A small network was shown many inputs. Here are its activations along a few directions, one row for each input.
Each table varies a few parts of the input and shows all the possible inputs, shuffled.
A made-up example of a description, with smaller parts first: one of 4 places along a line, together with either a single point or one of 11 places along a line or (one of 3 separate values, together with one of 5 places around a ring).
Shared parts are said once, and a part with two or three values counts as separate values.

A family of inputs:
x1: [-0.52  0.36  0.85  0.31 -1.34  2.02  1.45 -0.74 -7.02 -0.71 -3.06  1.47
 -0.53]
x2: [-1.32 -2.56 -2.34  1.27 -0.83 -2.48  1.07 -2.40  0.07 -3.66 -3.25  0.71
  0.82]
x3: [-0.56 -0.38  2.10  0.23 -0.05  2.83 -0.46  0.46 -6.18  1.77 -3.64  0.85
 -0.34]
x4: [-1.49 -1.11 -1.85  2.07 -2.47 -2.45  2.02 -2.65  2.02 -2.40 -1.05 -0.41
  3.06]
x5: [-0.86 -0.92 -3.53  0.31 -0.43 -3.87  1.21  0.28  3.55 -3.20 -2.34 -0.83
 -0.06]
x6: [ 1.43  0.32 -0.79 -1.00  1.02 -0.62 -1.94  1.10  2.37 -0.77  1.20  2.16
 -2.78]
x7: [-1.54 -1.09  0.71 -0.01  3.16  2.57 -3.30  0.19 -0.26  3.66 -1.12  0.30
 -1.48]
x8: [ 3.51  3.23  1.94 -6.65 -2.44 -5.80  9.31  3.74  1.48 -7.01  7.47 -2.72
  1.04]
x9: [-1.00  1.25  1.72  2.13 -3.23  1.83  1.09 -1.21 -5.73  1.42 -0.58 -0.53
  2.18]
x10: [ 2.90  1.99  1.57 -8.54 -1.13 -6.44  9.50  3.23  0.13 -8.26  5.54 -0.33
 -0.93]
x11: [ 1.38  0.29 -0.20  1.26  1.26  1.41 -3.24 -0.97  2.04  3.12  3.32 -0.24
 -0.75]
x12: [ 1.62 -0.06 -1.04 -0.74  0.49 -2.55 -0.45  0.15  6.35 -0.96  1.45 -0.76
  0.56]
x13: [-0.41  0.05  2.47  1.41  2.24  3.78 -3.70  0.09  0.07  5.05 -0.43 -1.94
 -0.08]
x14: [-2.20 -0.02 -1.90  1.56 -1.35  0.18  2.01 -2.03 -3.71 -2.47 -1.59  2.02
  1.17]
x15: [-1.08 -0.86 -2.52  1.38 -1.65 -4.08  0.87 -0.67  4.36 -2.04 -0.91 -2.74
  2.09]
x16: [-0.31 -0.20  0.45  1.01  2.18  2.77 -4.51  0.88  1.97  3.82  2.35  0.50
  0.00]
x17: [-0.37 -0.15  2.59  1.06 -1.22  4.07  0.14 -0.04 -3.91  2.35 -1.79 -0.33
  1.67]
x18: [ 0.10 -0.36  1.46 -0.75  1.61  3.71 -1.24  1.03 -3.56  2.97 -3.98  0.15
 -1.44]
x19: [-0.49 -0.67  1.53  1.42  0.11  3.98 -1.71  0.32 -1.68  4.11 -2.07 -1.49
  0.33]
x20: [ 0.90  0.74 -1.14  0.00 -0.76 -0.47 -1.89  0.35  3.96  0.13  2.95  0.89
  0.03]
x21: [-0.47 -0.27  0.56  0.51  3.70  1.50 -4.73  0.95  0.78  3.73  1.04  0.82
 -2.40]
x22: [ 0.51  0.97 -1.41  0.70  1.98  0.49 -3.41  0.56  0.56  2.12  1.64  1.72
 -2.97]
x23: [-0.66 -0.06  0.69  2.71 -2.45  0.83  2.02 -2.98 -2.70 -0.87 -0.74 -0.08
  2.88]
x24: [ 0.93 -0.47 -1.93 -1.65  1.61 -3.19 -0.10  0.37  5.04 -1.92 -0.42  0.79
 -2.08]
- What do these inputs look like to the network? => one of 2 separate values, together with either a single point or one of 11 places around a ring
- The inputs of x23 and x14 match in every part but the choice among 2 separate values. If x19 is changed in the same way as x23 into x14, which row does it become? => x18

A family of inputs:
x25: [ 2.14  0.33 -2.68  0.51  3.12 -1.57 -5.46  2.21  9.01  0.98  2.41  0.77
 -2.24]
x26: [ 0.24 -0.07 -1.66 -1.23 -3.87 -4.79  6.16 -1.92 -2.15 -7.15 -2.60  0.50
  1.66]
x27: [ 2.35  1.42 -1.31 -1.62  3.68 -2.24 -4.52  4.57  7.69  1.92  1.37 -0.62
 -4.62]
x28: [ 1.61  0.81  0.97 -3.60  1.35 -1.31  0.53  2.69  0.41 -0.49  3.63  0.38
 -3.27]
x29: [ 1.90 -0.38  1.14 -3.29 -2.59 -2.98  6.25 -0.40 -2.41 -6.87 -2.14  1.77
  0.64]
x30: [-3.97 -1.26  0.60  3.20  2.51  8.97 -5.81 -0.77 -6.82  7.64 -7.40  1.86
 -0.85]
x31: [-1.13  0.34  0.04 -1.94  1.13 -2.13  0.96  1.95  2.17 -0.82  5.25 -0.59
 -0.94]
x32: [-0.35 -1.76 -0.41 -2.58 -2.54 -2.96  6.99 -1.58 -0.58 -6.66 -2.51 -0.39
  1.97]
x33: [ 1.67  0.17  2.73 -2.55 -2.93 -0.33  4.13  1.37 -2.38 -2.37  1.65 -1.31
  2.13]
x34: [ 1.02  1.43 -1.57 -0.39  0.05 -3.34 -0.10  0.59  0.87 -1.32  4.11  1.45
 -2.35]
x35: [-4.30 -1.31  1.45  4.84  1.96  8.81 -5.46 -3.47 -4.47  7.75 -5.54 -0.75
  0.67]
x36: [ 0.62  1.95 -0.44  0.15 -3.22 -1.66  4.09 -0.79 -2.78 -1.92  1.43 -0.68
  4.03]
x37: [ 1.46 -0.84 -0.56  1.16  3.72 -1.82 -4.79 -0.06  9.16  2.90  2.93 -2.17
 -2.32]
x38: [-3.71 -0.26 -0.06  7.23  0.31  7.49 -7.58 -4.04 -6.48  8.07 -4.80  2.00
  1.73]
x39: [ 0.44 -0.59  1.75  0.10 -2.69 -0.12  4.62 -0.32 -1.24 -1.66  2.21 -2.23
  3.75]
- What do these inputs look like to the network? => one of 3 separate values, together with either a single point or one of 4 places along a line
- The inputs of x28 and x34 match in every part but the choice among 3 separate values. If x29 is changed in the same way as x28 into x34, which row does it become? => x26
- Which other rows does x37 become when the place on the line of 4 takes its other values? List them by row number. => x31, x32, x39
- Which other rows does x30 become when the choice among 3 separate values takes its other values? List them by row number. => x35, x38
